[104  83 160 160 122 160 122 160] -> Y
[159  96 102 151 161 109  82 136] -> E
[106 149  96 167 122 165  94 154] -> A
[ 96 153 103 161 161 111 107 174] -> J
[139 148 149 122 175 108 169 174] -> S
[ 94 160 167 137 159 162 101  94] -> H
[116 140 148  81 135 110  98 103] -> P
[176  85 104  94  83 160 160  93] -> U
find: [104  83 160 160 122 160] => Y
howmany Y: [161] => 0
tail: [122 165  94] => [154]
find: [176  85 104  94  83 160] => U
howmany U: [104] => 1
tail: [160 167] => [137 159 162 101  94]

[136  85 151 162 129 101 129 134 144 154] -> M
[119  85 134 119 167 100 167 151 144 128] -> D
[ 91 146 158 163 129 101 129 144 134 146] -> C
tail: [129 101 129 144 134] => [146]
find: [119  85 134 119 167 100 167 151 144] => D
howmany D: [119] => 2
howmany C: [128] => 0
find: [134 144] => M
tail: [163 129 101 129] => [144 134 146]
find: [163 129 101] => C

[ 75 149 139 120 103 135  74 114 138 177  82 122 146 111] -> Bab
[ 72 155 146 132 107 139  81 109 146 184  79 123  99 114] -> Geziz
[103 142 165 171 128 136  96 112 156 114 111 135 104 115] -> Sipu
[115 137 162 115 127 139 109 114 115  96 127 131 104 117] -> gilud
[103 142 165 171 128 136  96 112 156 113 112 135 104 115] -> som
[124 147 123 147 147 114 114 121 123  88 149 106 123 114] -> lak
[121 134 158 177 128 137 120 115 155  89 135 127 105 118] -> Mipi
[162 119 164 175 128 137 104 114 156 101 122 133 103 116] -> napo
[129 122 135 162 122 148 162 118 149  83 149 109 127 116] -> fif
[129 133 126 152 124 147 173 120 145  87 149 106 138 114] -> nid
[128 132 147  82 123 123 142 123 153  82 146  82 114 117] -> Nos
tail: [162 115 127 139] => [109 114 115  96 127 131 104 117]
howmany lak: [123] => 3
tail: [123  88 149 106 123] => [114]
howmany gilud: [115] => 3
find: [162 122] => fif
howmany Nos: [123] => 3
howmany lak: [147] => 3

[136 142 162 171 140 165 152 142 169 168 167 163] -> nudar
[175 117 129 133  94 147 153 142 169 168 147 112] -> sogub
[178 121 102  90 116 103 144 103 134 166 166 106] -> Butip
[ 94 161 143 143 156 132 110 119  98 100  90 150] -> seme
[153 142  94 117 169 129 147 133 175 168 148 112] -> let
tail: [140 165 152] => [142 169 168 167 163]
find: [117 129 133] => sogub
find: [175 117 129 133  94 147 153 142 169] => sogub
tail: [153 142 169 168] => [147 112]

[120 124 127 131] : bevar
[109 132 169 110] : vitir
[145 139 122 148] : paf
[136 124 126 148] : rosu
tail: [124 127] => [131]
find: [145 139] => paf

[103 135  83 138  97 148 119]  Gelak
[ 88 163  80 139 169 169 145]  Sol
[130 161 154 161 112  83 165]  kifa
[115 169  95 151 104 106 166]  Beb
[ 85  85  85 104 104 104 167]  Nefas
[171 171 159 158 171 158 142]  Kovik
tail: [161 112] => [ 83 165]
howmany Kovik: [158] => 2
find: [ 97 148] => Gelak
find: [163  80 139 169] => Sol
howmany Nefas: [104] => 3
tail: [ 85 104] => [104 104 167]
find: [106 166] => Beb

[150 116 165  98 141 141 145 120 164 136 168 157  93 113 132 152 107 145
 153 126 172  96 157 143 148 138 122 154 151] -> Kibuf
[133 118 131 107 134 148 135 139 136 121 137 121 111 106 135 133 119 147
 136 142 131 110 135 143 130 135 140 132 129] -> sidek
[133 118 131 107 146 136 135 139 136 121 137 121 111 106 135 133 119 147
 136 142 131 110 135 143 130 135 140 132 129] -> Gonib
find: [133 118 131 107 146 136 135 139 136 121 137 121 111 106 135 133 119 147
 136 142 131 110 135 143 130 135 140 132 129] => Gonib
howmany Gonib: [110] => 1

[161 161 186 162] : foma
[133 133 168 133] : Mosek
[139 130 130 129] : mepu
[160 161 186 125] : tedu
howmany foma: [162] => 1
howmany foma: [160] => 0
howmany Mosek: [133] => 3
howmany tedu: [160] => 1
tail: [161 161 186] => [162]
find: [160 161] => tedu
howmany mepu: [131] => 0

[110 129 149  74 110 110] -> tuda
[181 138  69 133 131 149] -> sefed
[ 81  94 176  79 112 156] -> daf
[172 177  76 164 118 166] -> fetub
[177 155  73 159 126 150] -> Tok
[110 129 149  75 183 149] -> buzuz
[184 136  73  73 182  93] -> bedel
[109 110 148  75 182 149] -> Mar
[178  96  73  72 182  88] -> Nol
[ 82  94 176  79 189  72] -> zinek
find: [ 79 189] => zinek
tail: [110 129 149  74 110] => [110]
tail: [ 73  72 182] => [88]
tail: [164 118] => [166]
tail: [ 82  94 176  79] => [189  72]
tail: [149  75] => [183 149]
howmany tuda: [110] => 3

[125 121 166 119] = dugu
[125 138 142 154] = dama
[125 137 142 154] = lobu
[126 138 142 153] = bifug
[116 117 177  96] = dimig
[143 104 126 147] = fizo
find: [104 126 147] => fizo
find: [125 121 166] => dugu
tail: [125 121] => [166 119]
tail: [125 137 142] => [154]

[130  83 108 134  97] : raf
[ 91 124 106  85  99] : somaz
[ 76 134  83  92  82] : vike
[129  83 108 134  97] : mot
find: [129  83 108 134  97] => mot
tail: [129  83 108] => [134  97]

[122 100 138 132 111 131 115  98 108 124] -> revip
[122 100 100 100 122 131 115  98 108 124] -> moni
[ 98 125 134 132 137 127 133 115  97 130] -> vor
[122 100 138 104 111 121 115  98  75 124] -> temo
tail: [134 132 137] => [127 133 115  97 130]
tail: [122 100 138 132] => [111 131 115  98 108 124]
tail: [100 100 122 131 115] => [ 98 108 124]
howmany moni: [122] => 2
tail: [100 100 100] => [122 131 115  98 108 124]

[128 128 131 152 179 153 126 127 128 128 127] : mef
[173 170 139 131 128 126 129 127 129 128 139] : kekan
[139 170 140 131 128 126 132 127 130 129 129] : dibi
[128 129 129 136 169 171 136 129 129 126 127] : lafe
[172 170 139 131 128 153 126 127 128 128 127] : Miz
[179 150 131 130 127 127 129 128 127 132 158] : Nogu
[133 128 128 129 128 127 129 129 145 176 164] : limum
[179 151 131 130 127 127 128 126 128 131 155] : Meku
tail: [173 170 139 131] => [128 126 129 127 129 128 139]
tail: [170 139 131 128 126] => [129 127 129 128 139]
find: [173 170 139 131 128] => kekan

[146 106 137 106 163 142 156 160] = diti
[168 168 164 168 164 164 168 164] = mitem
[146 106 137 106 119 142 138 160] = mesu
find: [146 106 137 106 119 142 138 160] => mesu
howmany mitem: [168] => 4
howmany mitem: [164] => 4
find: [168 168 164 168 164 164] => mitem
howmany mesu: [106] => 2
find: [119 142 138] => mesu
howmany mesu: [146] => 1

[140  66 116  91 140 140] = dor
[ 93 168 167 164  96 110] = muz
[164 168 168  93 165 164] = Mifo
[184 162 172  75  83 105] = fevud
howmany dor: [140] => 3
find: [164 168 168  93] => Mifo
howmany Mifo: [163] => 0

[ 87  86 132 130 178 173 128 179 129 125 171 127  86  84 169  83 128]  feku
[ 87  86 132 130 178 173  88 179 129 125 171 127  86  84 169  83 167]  nosop
[ 87  86 132 130 118 173  88 129 129 125 171 127  87 130 169  83 128]  daga
howmany daga: [128] => 1
tail: [ 88 129 129 125 171] => [127  87 130 169  83 128]
find: [ 87  86 132 130 178 173  88 179 129 125 171 127  86  84 169  83 167] => nosop

[ 99 179 131  79  91  81 170 100 106 118 117 139 117 166  76 145  78] : mogig
[178 112  83 115  70 161  88 168 163  77  81  86  73  95 135  77 150] : Nup
[168 125  91 131  79 149  98 156 161  75  77  93  79 110 125  78 134] : bafa
[175  81 114  78  80 168  77 168 169  88  86  95  87  87 164  81 164] : rosel
[ 86 182 114 170 144  73 170  74  90 135 127 151 127 173  74 143  76] : pasad
[169 120  81 131  77 150  86 168 164  77 130  86  78  95 130  76 137] : febi
[115 106 129 125  82 161  93 164 165  78  76 120  80 115 151  83 159] : kulig
[111 170  71 117 133  76 155 100 116 119 120  90 116 138  73 128 119] : Depa
[164 110  83 103 125 134 112 147 157 139 138  83 133  98 103 122 112] : lunid
tail: [168 163  77] => [ 81  86  73  95 135  77 150]
howmany kulig: [129] => 1
find: [ 91 131  79] => bafa
tail: [164 165] => [ 78  76 120  80 115 151  83 159]
find: [144  73 170  74  90 135 127 151 127 173  74 143] => pasad
howmany Depa: [115] => 0

[127 128 129 129 127 127 127 127] = bufad
[130 129 128  70 160  70 130 187] = nin
[128 127 128 128 128 130 128 128] = moti
[128 127 128 128 127 130 128 128] = kab
[130  99 112 111 162 113 164 148] = zagap
find: [128 127 128 128 128 130 128 128] => moti
howmany moti: [127] => 1

